These are the activations of a small neural network, seen along a few directions. Each row is one input.
In each table, some parts of the input vary, and every possible input appears once, in random order.
Descriptions start from the smaller parts, as in this example, which fits no table here: one of 4 places along a line, together with either a single point or one of 9 places around a ring or (one of 3 separate values, together with one of 5 places around a ring).
Shared parts are said once, and a part with two or three values counts as separate values.

Other details of the inputs vary at random and push rows far along two fixed directions, the same in every table; ignore that.

A family of inputs:
R1: [ -2  10   4  12  -7 -23   3  25  31  13   4  -2 -16 -17]
R2: [  8 -21  -8  -4  -9 -10   8 -31  -9 -15  29  13 -25  -5]
R3: [-11   6   5   3 -18 -16   8  22  27  22  -2  -9 -17 -18]
R4: [  2   6  23   7  14  -5 -12  20  11  19  -8 -13   4   2]
R5: [-5  3 16 23 19 18  8 18  4 15 -9 -1 27 15]
R6: [  1  -5  17   8   1 -14  -8  20  14  11   3 -20 -27  -9]
R7: [  1 -11  -2  10  14 -25  21  25  20  30 -15  -7 -17  -7]
R8: [ 10 -17 -17  -9   1 -21   6 -35  -2  -6   9  26 -12 -11]
R9: [  1   7 -18 -13 -21  -5   4 -22 -19 -26  -1  17  12   1]
R10: [ -5   7   3  10 -10 -17   7  28  32  11   3  -9 -23 -18]
R11: [-40  39  22  23  15  89  -3  16 -20 -16 -27 -11  77  31]
R12: [  4  13 -31 -27  -2  35 -23 -19 -32  -5   3  18  -7  38]
R13: [ 11  -2   7  10   2 -20 -12  17  25  13  -2 -17 -19 -14]
R14: [-22  19 -10  42  24  77   5  13 -32 -23 -49 -11  83  40]
R15: [  1 -22 -22 -10 -16 -10   7 -39  -5  -5  11  11 -19 -14]
R16: [ 11   5  13   7  11 -10  -8  20  23  21 -13 -18  -1  -6]
R17: [  2  -4 -20   9   6  21  -1 -41 -17 -31   3  21  16   2]
R18: [ -1  -5 -22   6   3  26   5 -39 -17 -32   5  11   7   1]
R19: [  0  18  -7 -22   0  14  10 -31 -19 -27  -5  23  18   6]
R20: [-18  17   9  14  -1   9   6  33  -7   4 -10 -13  33  15]
R21: [-12  -6  14  22  -2  13  12  20  10  25  -4 -18   6   8]
R22: [ -3  -5   5 -18  -8  25 -17 -36 -26 -24   2   6   8   5]
R23: [ 12  17 -20  -1   2  14 -10  41  -3  40 -12 -11 -25   4]
R24: [  5  -9  -6 -16  -6  10 -16 -24 -36 -32  -3   7  19  14]
R25: [-15  22  19   8  14   6   2  24   9  13   0  -3  25   5]
R26: [  2  -9  11  26   5 -16   8  21  16  20  10  -6 -11  -2]
R27: [ 14  -3   9  -6  10 -27   2  26  25  27 -13 -23 -19 -10]
R28: [ 18 -18 -18 -22 -14 -21 -11 -22 -13 -18   2   2  -9  -7]
R29: [ 15 -12  -9 -17  -8  -6 -12 -29  -2 -23  12   2 -24 -15]
R30: [ 11  -6   4 -30   7   2  -8 -29 -21 -18   2  11   3   6]
R31: [ -4 -13   2  23   1  -2  12  33  -1  14  -9 -14  16  17]
R32: [  3  -6   9   2  -8 -12  -7  17  22  23  -9 -26 -20 -15]
R33: [ 13 -27  -6 -25   0 -20  16 -25 -10  -4  18  24 -15   1]
R34: [-12   5  13   7  -4 -16   5  29  22  12  16 -11 -20 -12]
R35: [ -1  -2  -2 -16 -11 -18  -6 -22  -4 -18  31  23 -11 -12]
R36: [ 12 -11   3 -13  -6 -15 -19 -28  -9 -18  17  12 -17  -7]
R37: [-13  17  18  -1  13  -7  15  33  11  23  -2 -12  10   3]
R38: [  7   5  -8 -22 -11 -23   2 -28   3 -12  14  27 -10 -14]
Description of these inputs: one of 2 separate values, together with either a single point or (one of 3 separate values, together with one of 6 places around a ring).
- Changing only the choice among 2 separate values turns R38 into R25. The same change can be made to R18. Which row results? => R2
- Which other rows does R30 become when the choice among 2 separate values takes its other values? List them by row number. => R27

A family of inputs:
R39: [ 18 -17  24   1 -14 -56 -22  12  55  23  15 -33 -68 -51]
R40: [ -6  24 -47 -23 -11  64  -7 -34 -49 -30  -6  28  15  27]
R41: [ -7 -22   7  54   7   9  12   5  20  -6 -18 -25  15 -10]
R42: [  9  -3   2 -63 -31 -47 -14 -48  -7 -25  53  39 -40 -23]
R43: [ -9  33  41 -11  15  -3 -10  33  14   8 -12 -15  26   5]
R44: [ 29 -23 -14 -28  -6 -80   3  40  18  67   0 -12 -59  -7]
R45: [ 24 -19 -29 -23  10  38 -25 -49 -53 -31  -8  14  11  29]
R46: [-12  -2  17  26  20 -12  38  27  10  12 -15  -1  40   6]
R47: [-25  10  11  36  14  17  36  24   5   7  -7   4  44  15]
R48: [ 15  -3 -13  33  17  40 -22  23  -1  12 -39 -36  -3  15]
R49: [  0  10 -11  -3   4  14   2  36  -8  35 -16  -9  -2  25]
R50: [  5   3  20 -28   6  33 -31 -59 -28 -54  11  15  21   2]
R51: [-10 -20  17  44  17   4  23  13   8   2 -11 -16  30   4]
R52: [-32  17  -9  37  -4  11  32  21  18   9   1   9  18  -2]
R53: [  1  11 -16 -53 -43 -32 -14 -45  -2 -28  53  39 -46 -34]
- Changing only one part turns R53 into R52. The same change can be made to R42. Which row results? => R47
- Describe the family of inputs behind these rows. => one of 3 separate values, together with one of 5 places along a line
- Which other rows does R39 become when the choice among 3 separate values takes its other values? List them by row number. => R41, R48
- Start at R40 and move only the place on the line of 5, one step at a time. The first step leads to R49. Which rows follow, in order? => R44, R45, R48
